Each row below holds a small network's activations on one input, seen along a few directions.
In each table, some parts of the input vary, and every possible input appears once, in random order.
A made-up example of a description, with smaller parts first: one of 6 places along a line, together with either a single point or one of 11 places along a line or (one of 3 separate values, together with one of 8 places around a ring).
Shared parts are said once, and a part with two or three values counts as separate values.
In the rows, zero is written as 128.

Other details of the inputs shift rows strongly along two fixed directions, in all tables alike. That doesn't count.

Table:
R1: [187 106  59 100 112 163 160 153 113 140  87]
R2: [124 188 143 148 172 122  78  82 139 130 124]
R3: [114 180 152 148 188 107  77  79 145 133 123]
R4: [107 105 147 134 109 106 135 152 126 128 142]
R5: [ 98 115 144 139  95 118 143 153 126 115 145]
R6: [104 106 151 131 103 146 140 143 134 112 117]
R7: [198 105  53  99 100 141 161 153 102 143 127]
R8: [112 197 159 140 166 108  85  94 125 139 151]
R9: [102 107 148 128 100 143 139 141 137 114 115]
R10: [186 103  59  92 109 162 162 138 119 135  97]
R11: [165 187  98 133 163 136  93  88 127 139 109]
R12: [189 101  60  94 108 166 165 140 119 136  98]
R13: [194 118  51 113  86 151 160 157  91 149 116]
R14: [ 33  55 209 141  75  96 158 177 145 100 155]
R15: [124 167 149 142 185 122  88  83 142 125 138]
R16: [124 167 147 141 183 122  88  81 144 127 138]
R17: [118 157 150 150 165  98  93  94 126 137 166]
R18: [104 107 153 132 105 145 141 143 132 109 117]
R19: [163 190 104 121 175 116 101 103 113 159 132]
R20: [190 106  60 102 115 164 163 153 110 138  87]
R21: [122 188 150 152 175 124  80  83 137 127 128]
R22: [119 186 149 149 194 108  72  78 144 136 124]
R23: [ 30  53 210 138  76 104 163 169 153  95 170]
R24: [118 170 150 139 182 114  85  74 147 127 136]
R25: [ 22  55 215 145  75  98 161 180 151  99 158]
R26: [104 112 149 137  89 117 142 152 126 116 144]
R27: [109 105 142 132  85 120 140 157 118 118 142]
R28: [103 103 147 126 121 132 135 139 141 122 113]
R29: [168 175  94 142 170 108  98 103 106 156 136]
R30: [191  99  63  97 112 169 166 145 115 132 101]
R31: [104 105 152 131 126 133 134 139 137 119 115]
R32: [195 108  56 101 101 140 168 152 108 141 128]
R33: [101  99 153 107 104 126 153 146 128 128 147]
Each input here is: one of 3 separate values, together with either a single point or one of 4 places along a line or one of 6 places along a line.
- The inputs of R1 and R16 match in every part but the choice among 3 separate values. If R28 is changed in the same way as R1 into R16, which row does it become? => R12
- List by row number the other rows that have the choice among 3 separate values in common with R9. => R2, R5, R6, R8, R11, R13, R18, R21, R26, R27

Table:
R34: [ 57  93 215 113  87 123 114 151 134 121 143]
R35: [ 98 149 126 137  92 116 142 140 134 114 116]
R36: [108 102 151  95 117 123 132 122 116 121 163]
R37: [109 126 119 122 110 103 140 125 149 110 166]
R38: [175  98  76 102 112 134 124 154 108 158  90]
R39: [102 137 165 128 122 141 141 157 113 106 117]
R40: [ 59  59 212 142 110  84 130 134 138 122 140]
R41: [199 114  81 134  91 138 161 155 113 116 125]
R42: [ 98 113 150 150 141 115 133 160 123 112  98]
R43: [ 23 118 215 122  97 116 152 153 148 107 131]
R44: [143 221 126 142 226 120  71  50 120 152 186]
R45: [107  70 163 120 124 191 143 126 171  70  70]
R46: [107 103 140 102 134 180 142  93 189  96  69]
R47: [123 107 136 126 135  96 150 131 150 143 123]
R48: [184  84  62 106 141 134 163 164 113 123 122]
R49: [ 64  91 238 141 112 114 146 152 144  97 162]
R50: [163 106  67 108 111 134 144 149  89 148  72]
R51: [170 124  71  69 119 142 173 138 124 138 142]
R52: [ 96 143 128 165  99 138 133 134 113 121 130]
R53: [176  83  81  83 110 207 140 100 139 110  48]
R54: [154 106  59 129 117 155 165 159  95 155  83]
R55: [116 110 127 125 102 106 118 116 120 109 166]
R56: [143 218 157 160 207 117  77  53 122 161 169]
R57: [164  85  56 114 134 143 165 143 109 149 134]
R58: [152 205 139 165 230  96  43  96 141 144 126]
R59: [152 220 143 138 233 107  67  70 126 124 178]
R60: [135 187 131 143 232  75  48  51 124 145 159]
R61: [158 134  92  92  96 155 145 142  82 142  94]
R62: [ 62  65 221 161 128  90 141 156 153 101 144]
R63: [127 202 136 173 221 105  47  78 137 169 138]
R64: [ 44 113 215 113 100 116 131 155 166 121 147]
R65: [191 132  64 114  87 127 167 135 128 138 123]
R66: [161 126  72 119  69 142 142 146  87 126  95]
R67: [196 193  67 131 216 201  82  32 148 135  73]
R68: [126 221 117 151 216  86  77  79 137 154 104]
R69: [181 125  83 129  90 148 134 173 120 118 114]
R70: [185 114 103  90 101 142 152 127  96 150 124]
R71: [132 239 143 185 192 101  58  84 121 110 134]
R72: [172 137  66 109  81 137 144 157 136 139 111]
R73: [167 108  69  98 115 131 151 166 138 158  89]
R74: [ 45  79 180 123 137  82 144 139 166 113 160]
R75: [175 112  78 143  84 147 163 136 110 141 138]
R76: [115 235 147 160 201 130  73  70 109 152 140]
R77: [192 132  91  98 115 167 141 171 111 136 109]
R78: [ 65  88 208 153  75  91 123 125 137 103 162]
R79: [175 123  98  86 103 140 179 139 126 148 124]
R80: [168 122  85 102  99 179 151 159 106 160 120]
R81: [ 46  79 177 156  89 116 144 138 141  98 191]
R82: [187 115  62 120 108 138 153 152 112 104 145]
R83: [110 130 133 157  97 137 114 140 132 132 146]
R84: [ 51  97 206 148  72 102  98 144 144 105 150]
R85: [ 45  64 211 167 119 101 145 139 148 128 154]
- The inputs of R78 and R41 match in every part but one. If R38 is changed in the same way as R78 into R41, which row does it become? => R58
- The inputs of R45 and R53 match in every part but one. If R77 is changed in the same way as R45 into R53, which row does it become? => R34
- What do these inputs look like to the network? => one of 4 separate values, together with either a single point or (one of 3 separate values, together with one of 4 places along a line)
- List by row number the other rows that have the choice among 4 separate values in common with R64. => R35, R37, R43, R46, R47, R51, R65, R68, R72, R73, R74, R79
- Start at R82 and move only the place on the line of 4, one step at a time. The first step leads to R41. Which rows follow, in order? => R69, R71
- Which other rows does R62 become when the choice among 3 separate values takes its other values? List them by row number. => R41, R49
- Which other rows does R50 become when the choice among 4 separate values takes its other values? List them by row number. => R42, R54, R68
- List by row number the other rows that have the choice among 4 separate values in common with R81. => R44, R52, R54, R56, R57, R63, R67, R75, R76, R80, R83, R85
